A small network was shown many inputs. Here are its activations along a few directions, one row for each input.
Each table varies a few parts of the input and shows all the possible inputs, shuffled.
Descriptions start from the smaller parts, as in this example, which fits no table here: one of 8 places around a ring, together with either a single point or (one of 2 separate values, together with one of 4 places along a line) or one of 9 places along a line.
Shared parts are said once, and a part with two or three values counts as separate values.
(in the rows, 128 means zero)

Other details of the inputs vary at random and push rows far along three fixed directions, the same in every table; ignore that.

Rows:
x1: [ 84 158 163  94 102 165 132 215 181 161 117  52 134 130]
x2: [149 106 137 138 133 173 150  79  76  56  28 164 103 193]
x3: [ 75 145 194 168 112 188 181 139 119 130  78 140 161 147]
x4: [151 117 118 131 140 172 178  86  60  69  34 166 107 193]
x5: [180 129  54  79 140  93  96  99 131 118 178 130 110 112]
x6: [123 101 187 246 131  47 123 139  69 154 149 159 143  71]
x7: [161 101  77  76 142  97  78  78 139 106 166 115 106  95]
x8: [137 111 152 159 145  36 106 211 130 201 202  77 113  50]
x9: [ 80 131 125 108 125  88  91 149 180 187 200  98 162  67]
x10: [168 109  57  89 128 103  95  88 156 101 180 126 113 104]
x11: [ 64 137 193 163 113 166 177 130 112 151  68 144 141 159]
x12: [178 142  86  68 127 187 150 160 148  87 104  86  85 169]
x13: [ 84 139 123 110 121  80  77 162 175 183 192  98 169  73]
x14: [ 84 146 173  94 116 163 134 195 198 187 133  69 101 153]
x15: [173 116  55  91 125  94  81 100 151  97 172 127 119 110]
x16: [ 90 164 155  87 124 171 147 221 171 172 125  57 136 133]
x17: [ 76 146 191 171 108 172 182 132 125 154  83 156 135 172]
x18: [121  91 187 243 133  57 137 126  74 161 156 157 140  66]
x19: [168 129  96  73 109 189 150 141 163  80 105  79  77 162]
x20: [ 81 141 160 182 123  87 112  90  98 157 143 184 190  94]
x21: [ 91 154 194 166 141 174 171 149 115 159  85 163 144 184]
x22: [168 109  98 147 167 107 115  31  56  77 119 207 150 126]
x23: [186 133  62  93 118 110  85 101 149  86 179 120 127  96]
x24: [ 93 150 157 190 117  92 117  92 110 160 157 196 184 107]
x25: [165 121 106  70 121 164 120 145 156  94  90  87  64 184]
x26: [165 125  79  67 135 171 147 159 151  98  97  92  78 183]
x27: [162 106  79 152 158 109 127  40  61  70 119 208 162 122]
Description of these inputs: one of 3 separate values, together with either a single point or (one of 2 separate values, together with one of 4 places along a line).
- The inputs of x14 and x25 match in every part but the choice among 3 separate values. If x11 is changed in the same way as x14 into x25, which row does it become? => x20
- Which other rows does x8 become when the choice among 3 separate values takes its other values? List them by row number. => x6, x18
- List by row number the other rows that have the choice among 3 separate values in common with x4. => x5, x8, x12, x16, x21, x22, x26, x27

Rows:
x28: [ 74 147 178 157 119  86  97 152 159 200 181 128 162  85]
x29: [131 115 143 183 133 137 156  72  56  90  61 202 144 164]
x30: [130 145 110  83 121 106 105 194 172 164 171  68 121 104]
x31: [168  99  71  83 139  90  84  99 134  98 159 107 103  93]
x32: [137 120 116 179 152  81 120  60  81 130 173 201 167  88]
x33: [ 77 153 186 163 124 152 164 179 118 167  88 132 146 161]
x34: [ 78 139 205 161 129 157 158 163 124 173  89 129 134 157]
x35: [187 110  62  89 140  98 109 108 133 104 177 113 103  96]
x36: [153 130  58  62 131 121  84  62 152  92 159 138 134 115]
x37: [114 122 145  91 108 177 162 188 165 134  91  54  78 162]
x38: [183 101  93 113 125 172 165 105 105  57  75 122  75 164]
x39: [180 105  79  90 130  99  85  96 136  94 169 103 101  93]
x40: [142 118 143 199 127 149 161  82  72  77  76 199 148 153]
x41: [ 70 175 179 148 121 194 173 142 138 151  95 166 180 173]
x42: [173 104  82  88 136  90  81  91 132 102 165 113  99  93]
x43: [ 64 140 197 157 120 154 163 165 121 161  79 121 145 145]
x44: [182 111  89 111 118 164 150 115 100  51  64 122  85 169]
x45: [184 112  67  88 146  95  96 118 133 102 173 109 114  94]
x46: [124 120 120 174 131  70  98  61  87 119 156 195 175  82]
x47: [172  95  96  95 142 154 141 110 103  72  68 117  77 171]
x48: [166  98  71  87 133  89  96  89 134 106 167 114  99  92]
x49: [ 81 145 191 180 131 156 167 166 113 157  83 150 146 169]
x50: [183 113  91  93 135 160 154 129 102  66  76 108  86 163]
x51: [137 122 128 176 126  79  93  68 106 122 176 180 165  83]
x52: [ 97 160 104  46 110 139  89 164 217 167 185  62 141 109]
x53: [161 141  49  59 143 120  84  81 149 106 177 138 135 119]
x54: [ 76 155 162 149 140  89 113 166 136 204 181 124 179  81]
x55: [170 103  96  98 123 160 145 108 102  56  69 105  86 158]
x56: [105 162 127  59 106 212 150 184 192 132  96  70 110 178]
x57: [ 88 152 162 174 125  93 129 151 144 193 186 149 176  90]
x58: [ 82 147 192 179 119 167 176 162 109 146  80 136 156 144]
x59: [ 84 149 162 179 115  99 125 147 148 188 184 144 174  83]
x60: [ 73 132 196 172 128 158 178 148 114 168  83 145 138 160]
x61: [ 81 141 204 177 123 154 159 152 117 164  80 148 137 169]
x62: [173 104  94 107 114 160 145 106 101  50  61 118  84 171]
x63: [174  94 100 108 128 166 148 104 103  50  65 115  82 167]
x64: [113 126 139  83 113 165 154 197 170 154  87  59  69 180]
x65: [178 109  65  89 153  91  90 108 123 106 169 116 110 100]
x66: [166 103  70  87 130  85  79 105 142 102 162 110 103 100]
x67: [133 114 121 186 130  80 101  61  93 109 163 195 177  85]
x68: [122 133 136  96 120 171 165 193 155 140  84  74  72 186]
x69: [142 119 119 186 143  89 111  66  87 110 166 193 180  75]
x70: [ 74 141 168 164 132  85 104 150 142 200 172 143 176  93]
x71: [125 142 123  73 137 107  94 195 182 184 186  53 103 102]
x72: [143 131 122 173 146  74  96  77  97 135 178 190 162  94]
x73: [111 128 145  82 125 168 153 193 145 143  71  61  86 170]
x74: [149 123 152 202 125 152 160  74  70  77  78 202 139 156]
x75: [151 122 156 191 142 151 167  79  63  85  83 200 142 154]
x76: [ 72 144 165 163 110  92 114 152 161 196 188 124 169  82]
x77: [107 125 143  84 105 166 153 194 175 144  85  57  68 172]
x78: [ 97 158 104  46 126 132  89 156 203 179 176  82 140 120]
x79: [ 91 150 177 174 127 105 115 146 140 185 182 138 175  77]
x80: [131 140 110  79 125 106  99 203 189 169 181  60 114 104]
x81: [153 125 152 197 134 147 164  78  66  82  80 207 141 164]
- The inputs of x28 and x72 match in every part but one. If x43 is changed in the same way as x28 into x72, which row does it become? => x54
- Describe the family of inputs behind these rows. => one of 6 places around a ring, together with either a single point or (one of 2 separate values, together with one of 4 places along a line)
- Which other rows does x55 become when the choice among 2 separate values takes its other values? List them by row number. => x62
- List by row number the other rows that have the place on the ring of 6 in common with x80. => x30, x35, x41, x45, x50, x57, x75, x81
- List by row number the other rows that have the place on the ring of 6 in common with x56. => x38, x40, x44, x58, x59, x69, x74, x79

Rows:
x82: [ 96 139 196 159 126 188 171 136 112 135  41 162 109 220]
x83: [128 142  88  85 148  88  72 104 129 143 165 135 158 103]
x84: [194 126 100 109 140 169 154 113 119  82 111 136  84 169]
x85: [ 36 151 219 134 106 151 135 186 193 219 140  84 135 128]
x86: [155 138  95  77 109 178 132 143 138  68  84  90 110 153]
x87: [110 119 190 224 114  92 138 153  93 147 132 142 161  89]
x88: [ 56 191 189 120 133 163 159 229 167 217 145  90 180 124]
x89: [156 136 107 130 112 101  83 107 160 118 192 129 137  88]
x90: [ 64 129 175 195 116 115 147  73 108 156 131 193 178 112]
x91: [ 87  95 200 224 132  82 143 103  72 155 114 171 155  84]
x92: [168 129  74 130 158  97 111  82 111 112 192 174 167  86]
x93: [172 132  72 139 142  88 118  79 112 120 196 177 151  89]
x94: [141 107 113  92 143  47  76 188 148 173 173  62  83  89]
x95: [177 109 118  98 139 152 165 224 127 121  94  36  39 156]
x96: [155 123  81 140 125  95  89  76 126  90 180 164 170  78]
x97: [155 112  88  87 144 149 125 104 116  86  78 135  99 182]
x98: [130 104  98  48 122 170 132 140 165  99  90  60  74 160]
x99: [153 104  89  96 134 157 133  45  84  48  72 150 119 149]
x100: [103 129 165 183 125 168 181  92  76 111  36 205 131 211]
x101: [122 147 101  89  93 109  96 182 204 159 192  65 122  91]
- The inputs of x98 and x96 match in every part but one. If x90 is changed in the same way as x98 into x96, which row does it become? => x101
- Describe the family of inputs behind these rows. => one of 4 separate values, together with either a single point or one of 4 places along a line
- Which other rows does x89 become when the choice among 4 separate values takes its other values? List them by row number. => x82, x84, x85
- Which other rows does x94 become when the choice among 4 separate values takes its other values? List them by row number. => x87, x91, x95

Rows:
x102: [127 122 122 103 123 142 130 125 143 125 115 115 105 148]
x103: [126 127 139 134 140 137 148 134 115 137 115 131 119 141]
x104: [157 125 100 138 133 133 132  88  94  80 115 163 141 131]
x105: [ 85 158 184 181 119 150 153 147 120 153 110 162 174 140]
x106: [125 127 120 105 122 128 111 129 149 130 130 114 114 138]
x107: [115 130 124  98 124 138 121 146 143 131 111  98 118 139]
x108: [141 131 115 108 129 152 144 133 136 116 125 114 115 138]
x109: [155 118 107 125 140 124 130 114  97 100 106 139 118 140]
x110: [139 136 114 111 124 138 132 136 149 129 142 117 119 131]
x111: [ 78 150 155 148 125  82  89 132 148 186 182 143 182  82]
x112: [129 122 129 118 117 134 129 152 134 121 114  96 114 127]
x113: [136 117 121 116 124 123 126 133 139 128 143 103 110 111]
x114: [110 136 164 168 133 133 144 136 111 146 110 157 140 150]
x115: [137 131 116 106 129 152 142 141 134 114 119 111 122 136]
x116: [137 119 123 119 118 125 127 137 145 127 137 106 104 122]
x117: [ 91 131 164 152 128 145 149 114 116 145 107 151 146 140]
x118: [120 125 115 108 127  84  91 150 161 163 196  89 139  63]
x119: [146 128 120 112 132 129 125 146 124 121 111 115 108 147]
x120: [106 132 169 173 116 134 142 134 114 130 104 145 146 134]
x121: [139 121 119 107 141 135 138 145 123 125 112 109 108 139]
x122: [176 120  81 161 139  89  97  38  91  85 172 206 163  94]
x123: [139 112 109 113 136 135 129  93 111  98 106 138 122 136]
x124: [136 124 119 128 119  98  99 131 148 137 167 114 125 100]
x125: [124 130 142 138 135 132 144 138 124 143 120 135 119 145]
- The inputs of x103 and x121 match in every part but one. If x117 is changed in the same way as x103 into x121, which row does it become? => x123
- Describe the family of inputs behind these rows. => one of 4 separate values, together with one of 6 places around a ring
- Which other rows does x102 become when the choice among 4 separate values takes its other values? List them by row number. => x110, x116, x125
- Which other rows does x124 become when the choice among 4 separate values takes its other values? List them by row number. => x106, x114, x122
